A small network was trained on invented records. Each row is its activation on one of them, seen along a few directions.
Records have a field called N. Each example row is followed by its value.
The largest differences between rows may come from other fields.
In the rows, 500 means zero.
Random noise pushes rows far along 3 fixed directions. That doesn't count. These rows show it; they differ only by the noise:
[505 604 239 659 402 657 462 472 550 590 451 431 582 589 432 488 532 432
 658 629 563 512 513 614]
[579 588 533 479 635 334 510 683 430 424 425 675 634 426 367 628 518 482
 467 369 435 441 539 429]
[452 727 315 613 576 462 491 790 532 379 308 680 830 409 281 753 476 434
 583 441 465 382 598 507]
[677 470 436 516 510 489 466 370 460 642 538 476 386 579 503 373 578 489
 520 550 535 559 457 462]
[725 446 564 436 602 357 483 426 407 593 542 564 376 523 491 404 580 514
 437 452 487 541 458 381]

[555 475 676 415 613 386 553 616 323 445 570 517 573 481 424 509 464 531
 431 413 391 484 507 500]	n2
[562 506 317 547 610 586 431 498 589 559 417 534 591 492 476 452 454 537
 524 624 541 456 493 371]	n4
[640 423 532 462 612 510 482 484 373 577 592 440 495 578 478 335 477 559
 468 563 453 503 431 516]	n1
[269 538 717 469 401 501 628 729 353 331 573 446 634 489 460 611 444 473
 519 360 379 465 523 786]	n6
[658 548 499 525 548 350 469 541 364 503 535 526 527 549 347 532 507 488
 486 458 434 478 446 579]	n6
[426 445 617 521 262 556 522 321 460 501 659 291 345 640 578 464 547 463
 576 507 521 597 446 772]	n8
[602 404 565 397 688 439 491 488 506 540 490 567 471 439 541 414 470 570
 391 498 504 482 484 244]	n4
[647 338 662 364 652 402 476 378 478 541 550 574 326 488 624 373 534 575
 339 460 494 559 474 269]	n7
[566 428 616 365 657 426 476 494 540 445 485 625 434 417 589 462 499 547
 378 444 502 510 530 269]	n7
[539 476 459 516 584 534 506 534 446 583 523 493 525 553 493 409 502 515
 476 533 488 500 474 463]	n1
[317 607 623 525 383 405 592 697 422 314 512 494 667 462 384 761 490 439
 523 353 411 454 543 726]	n3
[545 531 453 533 601 484 496 593 439 500 477 560 613 503 427 519 470 523
 485 519 458 480 513 478]	n2
[377 599 486 599 274 498 522 473 549 428 486 423 521 531 455 671 543 427
 594 452 520 509 507 732]	n8
[350 649 430 623 384 542 520 667 546 395 402 510 704 472 392 678 446 447
 609 473 484 420 541 693]	n5
[550 540 209 649 346 657 421 299 637 656 472 369 440 599 506 437 525 456
 636 697 632 529 462 558]	n5
[377 575 501 510 404 516 539 567 528 419 470 504 557 458 472 614 504 462
 555 478 472 469 552 615]	n3

Which value of N does each new row have?
[614 410 585 400 686 448 508 542 401 538 551 536 511 498 506 379 478 567
 389 495 436 470 456 392]	n1
[673 557 427 570 515 353 478 517 394 575 499 532 511 553 349 521 523 481
 499 491 480 495 436 539]	n6
[524 410 672 437 502 473 553 478 360 515 632 425 437 571 541 408 525 523
 426 456 426 546 456 597]	n2
[414 391 687 426 483 621 521 488 446 456 636 385 444 557 635 359 447 525
 478 495 485 560 469 594]	n4
[546 481 496 467 534 475 484 451 579 516 442 565 433 467 556 490 557 489
 487 467 565 514 525 345]	n7
[645 560 272 548 565 476 435 453 566 612 401 585 497 466 428 475 517 511
 524 602 539 462 491 355]	n6
[557 498 475 488 538 448 500 518 451 557 498 534 470 472 464 468 501 517
 493 500 491 506 497 444]	n6
[602 480 513 429 561 402 483 462 478 544 508 565 412 448 495 457 532 514
 455 479 500 503 484 370]	n6
